Each row below holds a small network's activations on one input, seen along a few directions.
Each table varies a few parts of the input and shows all the possible inputs, shuffled.
Descriptions start from the smaller parts, as in this example, which fits no table here: one of 2 separate values, together with either a single point or one of 11 places along a line or (one of 4 places along a line, together with one of 5 places around a ring).
Shared parts are said once, and a part with two or three values counts as separate values.

Other details of the inputs shift rows strongly along three fixed directions, in all tables alike. That doesn't count.

Rows:
r1: [  7  25  20   9  -3   4 -44   3  20   2 -22]
r2: [-12  11  43   3 -12  11 -16  -1  12 -15 -28]
r3: [ 16   1 -15  -1 -10  -8  16  -7  -6  -8  -1]
r4: [-13  12  43   2 -19  10 -28  -2   5   5 -23]
r5: [ -7 -25   3 -20 -22  -1  29   3 -21  -8 -26]
r6: [ -1  -7 -41  -2  21   5  26   2 -11  12  22]
r7: [  9   5 -43   4   7 -15  -4 -10   1  14  15]
r8: [ 12  11  14   6 -17  -7  -9   2   3 -12 -14]
r9: [ -4 -20  -4  -5  -5   3  19  11 -14 -10  12]
r10: [-18 -39  25 -16 -19  14  35  15 -11 -22  -5]
r11: [-10 -31  13 -39 -41  -4  49 -10 -15 -17 -39]
r12: [ 11   9  -3  -9 -15  -9  19   2  -2  -4 -31]
r13: [ 20   8  22 -17 -46 -11  31 -15  -9 -15 -46]
r14: [-26 -34  -6  -8   7  14  13   1   4   2  22]
r15: [-12  13  40   4 -12  11 -16   2   1  -8 -24]
r16: [  5  -3  16   3 -13   7  10   5 -10  -6 -11]
r17: [ -6   7 -10   4   6  -3  -7   3  -6  -1   8]
r18: [ -1 -11   1  -4  28 -10 -12  -4   1  11  17]
r19: [ -5  25  24  16  -1   0 -39   7   6  -6 -12]
r20: [-21  -2  14  17  19  13 -29  14  14  -5  16]
r21: [ 14  13 -20  15   7  -4 -10  -2  -7   4  19]
r22: [  3  24  34   1  20  -7 -31   3  13   5  -5]
r23: [  8  -9 -17  -2   3   8  23   9 -11   2  12]
r24: [-21 -30  -2  -3  15  22   7  -6  11   2  20]
r25: [ -9 -33  43 -33  -3   8  37  10  -9 -11  -3]
r26: [-21  10  13   8  15  19 -21   9  12  10  21]
r27: [-12  -3   4   5   3   6   7  -4   7   3   4]
r28: [ -5  -7  -9 -11 -16 -10  31  -5  -8  -4 -11]
r29: [  7   9 -13   2  -3  -7  13 -15   2   1 -10]
r30: [-10   4  15  10   5   5 -41  10  12  -3  -1]
r31: [ 15  19  10 -11 -38 -26  11   1 -14 -13 -54]
r32: [ -3   4  22  10  -2   8 -27   0  14   0 -17]
r33: [-16  14  44  -2 -17   5 -24  -2  16 -18 -21]
r34: [ 15  -3 -31   8   4  -4  24 -10  -2  11  20]
r35: [  0  -2 -13   5   6  -5 -18   1   7   1   3]
r36: [ 15  12 -12   6  -1  -5  -9 -14   3   6 -17]
r37: [ 11  -1 -20 -17 -12  -4  23  -4 -18   8 -20]
r38: [-22 -28  -4   3  18  19  21   9  -6   0  17]
r39: [ -8 -10   3  -4  -1   5  -7  -4   4  -6  -5]
r40: [ -5  18  24  21   7   7 -33   6  14  -2 -11]
r41: [ 12  38  33   9 -16   4 -36   2  20  -1 -12]
r42: [ 21  26 -23   7   8  -6 -24  -9  10  11  -7]
r43: [ 14   9 -14 -14 -13  -7   9 -13   2   4 -22]
r44: [ -1   2  20  22  10  16 -24  10  12  -3  12]
r45: [-31 -45  17 -25 -13  19  31   7 -16 -12  -6]
r46: [-13 -14 -19  -1  15   6  -9  -5  11   2  25]
r47: [ 13  32 -19  17   6 -14 -22  -6  -4   7  -2]
r48: [ -9 -16   2  -4   8  23  14  11  -5  -2  23]
r49: [ 25  12 -13   1  -9  -7  11   2   0   0 -10]
r50: [-13  25  25   7 -10  -3 -33   4   5   0  -5]
r51: [ 40  32  28 -18 -34 -44   1 -10 -16  -8 -49]
r52: [ 18 -10 -29  -4  29 -19  15 -15  -9  22  12]
r53: [ 21  23   1   0 -11  -3  -5  -7   9  -3  -7]
r54: [ 11  -6 -42  11  18  -2   7  -5 -10  18  10]
r55: [ -9  -4 -11   4  20  13   3  12   0   5  15]
r56: [-29 -40  24 -21 -17  19  32   0  -2  -5 -11]
r57: [ 13  17  17   8 -15   2  -6  -3  -7  -3 -14]
r58: [-11 -14   3   0   4  15  -1  -1  -5   5   0]
r59: [-15   4  15  12  20  19 -24  16  16  -1  10]
r60: [  6   0 -11  13   8  -1 -11  10   2  -4  20]
r61: [ -8 -39  39 -25  -2   4  44   2 -14 -10  -2]
r62: [-20 -14  10   2  19  26 -19  14   8   4  14]
r63: [  3  12  14 -10 -18   0  -8  -4   8   4 -25]
r64: [ -3  -8 -44   0  17  -8  18  -8   1   2  27]
r65: [ 5 -2 -2 13 10 11 -3 -4  8 -3 17]
r66: [ 20  23 -36   3   1 -11  -4  -9  -6  27   0]
r67: [ 10  -6 -10 -13  16 -24   1  -7  -8   9   4]
r68: [ 28  28 -21   1 -16 -13  11  -5 -11  15  -5]
r69: [ 18  36 -15  13  -9 -19 -32 -12  -2  19 -10]
r70: [  6  11  16  -4 -20  -5  -8  -4   6 -15  -7]
r71: [ 17   2 -37  -4  -6 -20  10  -4 -19   7 -11]
r72: [-15  -5  12   9  20  23 -32  14  17   5  11]
r73: [ 30  12 -36  21   9 -11   4  -7   1  10  10]
r74: [-11   1  31   8  33   2 -22   0  12   6  14]
r75: [ 21  27 -36   8   2 -25  -7 -11  -1   1  -5]
r76: [-24 -16 -15   3  18   7   5   4   8   1  35]
r77: [ -1  -1   0  -5 -17  -5  12   2 -12   0   9]
r78: [ 2 -2 -8  6  5  3 -2 -6  8 -6 22]
r79: [  1 -13   3 -18   9 -21  28  -4 -13   0  -4]
r80: [ 31  15  17 -13 -16 -33  10  -9 -15  -3 -26]
r81: [-13 -16   1  -1   1   8   6   5   5  -6  30]
r82: [ -7 -20 -12   8  15  12   8  10  -6  -3  33]
r83: [-14  19  26  14  -1   8 -25   0   8   8  -2]
r84: [ 15  10 -30   1  -6 -23  12  -3  -6  -1 -12]
r85: [-17 -11  13  10  12  14 -30  10  11  -1   8]
r86: [  6  -3  -6  -6 -14  -5  15   2 -17  -8   2]
r87: [-29 -52  16 -26 -16  14  38   9  -8 -16 -13]
r88: [-19 -19  -3   4  13   8   6   8   6  -7  14]
r89: [  8   0  -3  -4 -19  -8  17  -5  -4  -4  -1]
r90: [-30 -21  38 -17 -15  17  -7  10  -5 -14 -12]
r91: [ -3   1 -30   9  31  10   0   1  11   7  28]
r92: [ 16   2 -28 -12 -14 -19  13 -12 -10  -2 -19]
r93: [  3   1  16  -7 -19  -2   1   1   0 -19 -10]
r94: [-16 -16  -2  -5   4   6  15   0   0 -11   5]
r95: [-19 -38  -6   0  15  20  15   7   0   3  12]
r96: [-15   5  22  14   3  15 -27   7   8   2  28]
r97: [ 11   4 -27  17  16  -5 -13   4   8   0  30]
r98: [ 25  36 -18  -1 -10 -18   1 -14   5   4 -24]
r99: [ 13  14 -39   1   8 -10  17  -7   1  15   8]
r100: [ 10   5 -13   7  -1  -8  12  -4   0   2 -14]
r101: [ -3   1  -7 -10 -21 -12  28  -4 -17   2 -14]
r102: [ 19   8 -29  10  -2  -8  19 -10 -13  18  15]
r103: [ -8 -27   6 -20  27   3  12   3  -1  10  15]
r104: [ -8  -2  15   7  16  25 -18   9  18  -7  24]
r105: [ 14   1 -28  15  21   6  -1   9   4   8  27]
r106: [  9  10 -41  11  14 -15   0   1 -10   7  12]
r107: [-15  -4  23  -2  29  -6 -19   5   8  -1  20]
r108: [ -8  25  29   5 -15  -2 -47   1   7   4 -13]
Description of these inputs: one of 3 separate values, together with one of 4 places along a line, together with either a single point or one of 8 places around a ring.
Changing only the place on the line of 4 turns r14 into r7. The same change can be made to r87. Which row results?
Answer: r35
Changing only the place on the line of 4 turns r46 into r11. The same change can be made to r9. Which row results?
Answer: r82
Start at r1 and move only the place on the ring of 8, one step at a time. The first step leads to r72. Which rows follow, in order?
Answer: r62, r37, r66, r63, r43, r42
Which other rows does r75 become when the choice among 3 separate values takes its other values? List them by row number.
Answer: r92, r93
Which other rows does r1 become when the choice among 3 separate values takes its other values? List them by row number.
Answer: r12, r49
Which other rows does r60 become when the place on the line of 4 takes its other values? List them by row number.
Answer: r10, r44, r105
Which other rows agree with r84 in the place on the line of 4 and the choice among 3 separate values? List them by row number.
Answer: r17, r31, r50, r64, r75, r76, r106, r107
Which other rows agree with r33 in the place on the line of 4 and the choice among 3 separate values? List them by row number.
Answer: r19, r20, r28, r47, r79, r88, r94, r101
Which other rows does r66 become when the place on the line of 4 takes its other values? List them by row number.
Answer: r4, r69, r108

Rows:
r109: [-22 -14  19  -7 -12   7   3   6  -1 -13 -11]
r110: [  6  -5 -22  -7  17 -13   8  -5  -4   5   7]
r111: [  3  -1 -23   2  12  -4  13  -4  -6  15   6]
r112: [ 1 -8  4 -9  6 -5 13  4 -5 -6  7]
r113: [ 7  3 -5  9 16  0 -5 -1 -2 13 22]
r114: [  4  13  16  -7  -6 -13 -18  -2  -4   2 -13]
r115: [  9   3  23  -3 -11   3   3  -1   5  -4 -20]
r116: [ -7  13  17  13  19  10 -33   1  18   6   1]
r117: [ -6  -2 -19   2  -5   1   8  -2  -7   1   0]
r118: [ -2 -13   5  -8   1   4  12  -3   2   4 -12]
r119: [  6  -2 -32   2   7  -3  12  -5  -8  18   9]
r120: [-14  -8  12   2  -8  22  -3   9   1  -5  11]
r121: [-12 -13  13 -17   3  -3   9   3  -5  -6  -6]
r122: [-4 -5 -9 -4 -4  6  9  1  1  1 -9]
r123: [-14 -14   9  -2  16   9  -2   1  -3  10  15]
r124: [ 14  20  16   3 -15  -5  -5  -2  -4   5 -16]
r125: [ 1 -5 -4  0 -3  7 13  3 -6  6  8]
r126: [-4 -5 -7  0 -9 11 13  5 -4 -4  5]
r127: [ 12  -7 -28   6   1  -5  12  -4  -3  -3  11]
r128: [  4  13   8   5 -22   2  -5   0  -6  -6 -10]
r129: [ -6 -12  -5  -6   3   3  15  -1  -9  12   3]
r130: [ 11  14  13   3 -16 -12  -8   0   2 -12 -18]
r131: [ -5  20  11  15   1  11 -43   3  13   9   2]
r132: [-21  -8  -1  13  14  13 -25   5   6   3  27]
r133: [  9  -7 -26   4  -3   2  17  -4  -3  -4   6]
r134: [-22 -12   9  -3  -1  20  -4   7   8  -8  -1]
r135: [  7 -11  11  -9   5  -1  10  -2  -1  -4   1]
r136: [-12 -10  -1  -4 -10   0   8   2  -7  -5  -6]
r137: [  0  -2 -25  12  13  12  -1   3   6   1  24]
r138: [  0  -2 -10  -2   2   2   9  -2   2   5  -9]
r139: [ 15  12  -6  -6   0 -19  -2  -9 -12  12 -10]
r140: [-29  -9  12   5   7  27 -20  10  11  -3  15]
r141: [-7 -7 -3 -8  3 -9  5  2 -3 -2 -1]
r142: [  1  12  -2  14   4  -2 -34  -4  12   0  -2]
r143: [ -2  -5   2 -10  10  -7   7  -2  -5   3  -3]
r144: [  7  13  19  -4  -4  -9  -7  -6   1   1 -27]
r145: [  5 -11   4  -7  -4  -5   9   1   0  -9   0]
r146: [  5  -6 -19  -5  12  -9  18  -6 -11  13   4]
r147: [ -3  -4 -25   5  33  -5  -9   0   0  13  32]
r148: [  7  24  -9   8 -13  -9 -14  -6   0   0 -22]
r149: [ 12  -2 -31   1  10 -15  17   0  -7   2  17]
r150: [ -4 -12  11 -14   6  -4  11  -2  -4  -2 -10]
r151: [-12 -11  12  -1  24   8 -25   2  14   0  17]
r152: [-14 -13 -11  -7  -5  11  16   4  -3  -3  -3]
r153: [ 28  29  -3   5   3 -22  -8  -7  -4   5 -10]
r154: [ 30  27  -3   5   3 -21  -9  -9  -1   3 -12]
r155: [  8  11 -14   1  -6 -20  -3  -3  -5   1 -13]
r156: [ 20  -7 -25   1  16  -7  18  -8  -3  10  12]
r157: [  5  14  20   4   3  -4 -26   3   2   0   9]
r158: [ -4  -5   4  -4 -11  10  16   7  -1  -6  -5]
r159: [-12 -10  17 -13 -10  -5   0   4  -7  -3  -7]
r160: [-12   2 -19  16  18  16 -26   3   8  12  29]
r161: [ 15  -9 -32   4   6 -11  14  -4  -3   1  15]
r162: [ -4   1   2  18  29  15 -16   4  16   6  28]
r163: [-12 -15  -7  -6  -2  -4  12   3  -8  -1   4]
r164: [ -9  12  19 -16 -20  -5   2 -23  18  -1  -8]
r165: [  0 -11  15 -13  -1  -3  14   3  -3 -11  -2]
r166: [  7  13 -18   5 -10  -8  -2  -8  -2  -1 -17]
r167: [-11  -2   5  -4   3   9   7 -16  23  -2  36]
r168: [ 10  14   4   4 -13   3  -3   1   4  -5 -14]
r169: [-18  -9   2   7  26   6 -23   6  14   0  24]
r170: [ -8 -15   5  -3 -13   6  13   4 -10  -8   7]
r171: [-6 -3 -8 -4 -7  6  8  2 -4  4 -6]
r172: [-15  -5   9  12  10  26 -18  11  10   3  28]
r173: [  7 -12 -14  -8  17  -8   9  -8  -2   8   4]
r174: [  7   1 -30   8   1  -1  16  -1  -6  -1  11]
r175: [-1  2  9  0 -8  7  9  4 -1  0 -4]
r176: [-8 -7  8  4 -2 21 -9  6 12 -9  7]
r177: [-16 -13  13  -7 -12   4   4   2   0 -13 -14]
r178: [ 14  -8 -33   1   1   2  21  -3  -2   4   8]
r179: [-3 -9 11 -6 -7 10 19  4  1 -6 -8]
r180: [  8  10  21  -2  -4  -5   2   0  -2  -2 -14]
r181: [  6  14   3   7 -15   1  -4  -1   1 -11 -13]
r182: [ 26  31  -7  11  -4 -14  -5  -6  -3  10 -12]
r183: [ -2 -12   3  -6   1  -3  13   5  -1 -10   6]
r184: [ -7   7  -6  10  -2   6 -18  -2   0   5   5]
r185: [-6 -2  1  1 -8 12  6  6  1 -8  1]
r186: [  4  11   9   5 -18  -5  -4   1  -4  -9 -10]
r187: [ -9 -13   4  -2  -9   5  16   6  -4 -13   3]
r188: [-12   6   8  12   7  19 -38   3  20  -1   4]
r189: [-11  -5  16  -2 -19  11   9   6  -5 -13  -7]
r190: [  4  15  17  -3  -9  -5  -5  -2   1   2 -29]
r191: [ 10  -1   1  -4   4  -7   8  -1 -11   5   9]
r192: [ 0 -9 -4  0 -6 -4  9  4 -9 -2 12]
r193: [  1  13   3  10  22  -2 -23  -2   8  11   5]
r194: [ -7 -11  11  -4 -10   0  12   7  -6 -10   3]
r195: [-12  -5   7   3   5   0 -15   4   8  -5   2]
r196: [ -4  -3  13 -10   4  -5   2  -1  -7   2  -7]
r197: [ 21  18 -19   6  -6 -24 -15 -10   1   4 -16]
r198: [ 10  14  19  -3 -19 -14 -10   2  -6  -5 -12]
r199: [  9  20  -8  17  21 -10 -47  -4  18   7  10]
r200: [  8  -6 -35   1   6   1   9  -5   1  10   4]
r201: [ -3  11   1  12   1   6 -30  -4  13  -2  -5]
r202: [  2  -6 -12   5  -2  -1  10   1  -2  -8   7]
r203: [ -8  -8   9  -5 -13  14  15   8  -3  -5  -2]
r204: [  7  11  14  -2 -12 -12  -5   3  -4  -7  -8]
r205: [-10 -12   3  -7 -10  -5   5   2  -9  -1  -2]
r206: [  2   3 -15   1   1  -1   8  -2  -4  11  -4]
r207: [  1  10   6  -5  -7 -15 -10   0  -4  -1 -13]
r208: [ -6 -19  15 -13   3   4  11  -4   0   1 -11]
r209: [ -8  -8  19  -5 -12   0   7   9  -1 -15  -5]
r210: [ -2   6  14   3   0   9 -20  -1  14   3 -13]
r211: [ 29  27  -3   9   2 -17  -7  -9   0   6 -14]
r212: [ 3  0 17 -6  1 -4  6  2 -7 -2  0]
r213: [ -8  -5  -5  -6  -7   6  10   3  -1   1 -10]
r214: [ -7  -1   5  -4  -3   5   5   2   2   2 -12]
r215: [ 4 -3  5 -8  1 -7 10  3 -8 -4  5]
r216: [ -2 -14  12  -6  -7  13  16   3   4  -5  -6]
r217: [ 26  12  -7  -1   2 -18  -4  -7   0   0  -5]
r218: [-14  -8  19   1   2  19   4  10   7  -5   5]
r219: [ 12   6 -13   4   6  -4  15  -1  -3   7   2]
r220: [13  5 -5  2  5 -8 11 -3 -8  7  3]
Changing only one part turns r178 into r200. The same change can be made to r158. Which row results?
Answer: r213
Changing only one part turns r193 into r180. The same change can be made to r151. Which row results?
Answer: r217
Changing only one part turns r149 into r141. The same change can be made to r175. Which row results?
Answer: r206
Describe the family of inputs behind these rows.
Answer: one of 2 separate values, together with either a single point or (one of 5 places along a line, together with one of 11 places around a ring)
Which other rows does r169 become when the place on the line of 5 takes its other values? List them by row number.
Answer: r141, r159, r199, r207
Which other rows does r182 become when the place on the ring of 11 takes its other values? List them by row number.
Answer: r126, r175, r186, r189, r194, r203, r204, r212, r215, r220
Which other rows does r124 become when the place on the line of 5 takes its other values? List them by row number.
Answer: r115, r162, r182, r219
Which other rows does r127 become when the choice among 2 separate values takes its other values? List them by row number.
Answer: r142
